Small tables with named rows and columns. After each table, cells are looked up by row and column.

puromi:
         temufaf    zeg  satemum    sul  favuf  goriz   detu
mok        89292  83627    77676  67336  24922  71043  39202
zefug      61898  63213    63352  61202  64428  64449  61563
likeroz    62689  63318    62679  64011  64357  63577  61745
lif        62296  63086    63336  67201  64037  64181  61174
ruvil      62230  62844    63615  64357  64146  64391  61842
vado       62431  63025    63333  58720  63834  63887  61844
lopinez    62389  63213    63548  63238  64449  64017  61501
lep        61933  63368    63105  61962  63500  64023  61539
fezef      62255  62932    62928  58180  64019  63790  61643
lir        61908  63060    63291  64093  63974  63817  61841

What is the zeg of zefug in puromi? 63213
What is the detu of vado in puromi? 61844
What is the favuf of likeroz in puromi? 64357
What is the favuf of mok in puromi? 24922
What is the sul of lir in puromi? 64093
What is the favuf of lif in puromi? 64037
What is the satemum of vado in puromi? 63333
What is the favuf of fezef in puromi? 64019
What is the sul of lopinez in puromi? 63238
What is the detu of lif in puromi? 61174
What is the favuf of lep in puromi? 63500
What is the goriz of likeroz in puromi? 63577
What is the temufaf of mok in puromi? 89292
Row with the largest temufaf: mok

Table lebe
|  | tatifeg | zik | babifo | sevi | tis | vil | zokod | fol | pabibis | bel |
|---|---|---|---|---|---|---|---|---|---|---|
| suk | -1.42 | 1.08 | 3.25 | 1.29 | 0.76 | 2.99 | 2.36 | -2.90 | 7.06 | 0.37 |
| niv | 3.62 | 2.21 | 0.82 | -4.10 | 2.14 | 1.80 | 3.75 | -3.44 | -1.11 | -0.78 |
| kizot | -0.64 | 1.74 | 1.03 | -0.02 | -1.76 | 4.18 | 1.00 | -3.12 | 6.24 | 0.40 |
| vavi | -1.09 | 0.59 | -0.58 | 0.41 | 2.85 | 2.40 | 2.70 | 3.99 | -1.88 | 0.09 |
| desulat | -0.96 | 0.28 | -4.76 | -0.88 | 0.22 | -6.56 | 2.20 | 3.59 | 0.77 | 8.28 |
| vizu | 2.33 | 1.49 | 0.58 | 5.58 | 2.35 | 2.27 | -2.08 | 3.17 | 6.97 | -2.24 |
| dosev | 4.60 | 2.75 | 0.23 | 0.97 | 8.18 | 1.39 | 0.78 | -2.59 | -1.67 | 3.49 |
| bimagus | 4.62 | 0.90 | 0.92 | 3.15 | 1.49 | 1.76 | 5.50 | 3.96 | 6.47 | -4.58 |
| vezo | -0.96 | 3.31 | 0.96 | 1.69 | 2.36 | 1.25 | 1.66 | 3.02 | 0.51 | 1.83 |
| feroba | 0.28 | 1.57 | 1.33 | 1.82 | 2.84 | 2.28 | 4.37 | 3.38 | -1.54 | -0.67 |
| vefenob | 4.62 | 9.19 | 1.00 | -1.52 | 4.17 | 1.78 | -2.76 | -3.32 | -1.17 | -0.54 |

babifo of vefenob is 1.00
vil of suk is 2.99
sevi of bimagus is 3.15
zik of kizot is 1.74
sevi of kizot is -0.02
tis of dosev is 8.18
fol of kizot is -3.12
pabibis of kizot is 6.24
pabibis of feroba is -1.54
zik of vizu is 1.49
tis of niv is 2.14
fol of feroba is 3.38
zokod of desulat is 2.20
tis of vavi is 2.85

fes:
,gidaf,mig,dulit,niziga,fises,savu,ralage,tinab
pomamat,161,64,57,114,43,108,120,91
serol,108,159,54,107,72,69,60,121
fik,82,68,109,45,121,129,107,77
bafitom,153,50,122,135,74,113,118,85
duko,155,123,111,198,64,113,60,74

ralage of bafitom: 118
gidaf of duko: 155
niziga of fik: 45
gidaf of bafitom: 153
savu of fik: 129
mig of fik: 68
fises of fik: 121
dulit of duko: 111
ralage of duko: 60

rimagi =
|  | puripam | veg | bavit | morur | faziku | nelu | lin | bes | fuz |
|---|---|---|---|---|---|---|---|---|---|
| dok | 0.174 | 0.223 | -0.136 | 0.355 | 0.470 | 0.071 | -0.429 | 0.470 | 0.032 |
| bimuni | -0.523 | -0.523 | -0.112 | -0.371 | 0.397 | 0.254 | 0.315 | -0.142 | -0.172 |
| sinup | 0.391 | -0.297 | -0.210 | 0.435 | -0.455 | -0.184 | -0.551 | 0.084 | 0.699 |
| pugamav | 0.582 | -0.187 | 0.690 | -0.046 | 0.532 | -0.229 | 0.134 | 0.504 | 0.639 |

What is the veg of bimuni in rimagi?
-0.523
What is the morur of sinup in rimagi?
0.435
What is the veg of sinup in rimagi?
-0.297
What is the nelu of sinup in rimagi?
-0.184
What is the bes of bimuni in rimagi?
-0.142
What is the bavit of bimuni in rimagi?
-0.112
What is the bavit of pugamav in rimagi?
0.690
What is the faziku of bimuni in rimagi?
0.397
What is the faziku of dok in rimagi?
0.470
What is the morur of pugamav in rimagi?
-0.046
What is the veg of pugamav in rimagi?
-0.187

bir:
|  | bul | lukoli | mib | mukog | noled | zofopal | pigunu | bot |
|---|---|---|---|---|---|---|---|---|
| numasin | 151 | 150 | 172 | 8 | 94 | 125 | 122 | 55 |
| selu | 94 | 142 | 114 | 59 | 142 | 142 | 116 | 68 |
| lagasut | 44 | 138 | 119 | 35 | 174 | 185 | 144 | 97 |
| sesaru | 138 | 115 | 103 | 50 | 191 | 116 | 109 | 67 |
| sobinik | 149 | 95 | 105 | 134 | 135 | 129 | 123 | 23 |
| naf | 26 | 88 | 252 | 85 | 41 | 149 | 42 | 193 |

noled of numasin is 94
bul of sobinik is 149
mukog of naf is 85
lukoli of numasin is 150
noled of lagasut is 174
lukoli of sobinik is 95
mukog of selu is 59
bul of lagasut is 44
lukoli of sesaru is 115
bot of sesaru is 67
mib of selu is 114
bot of selu is 68

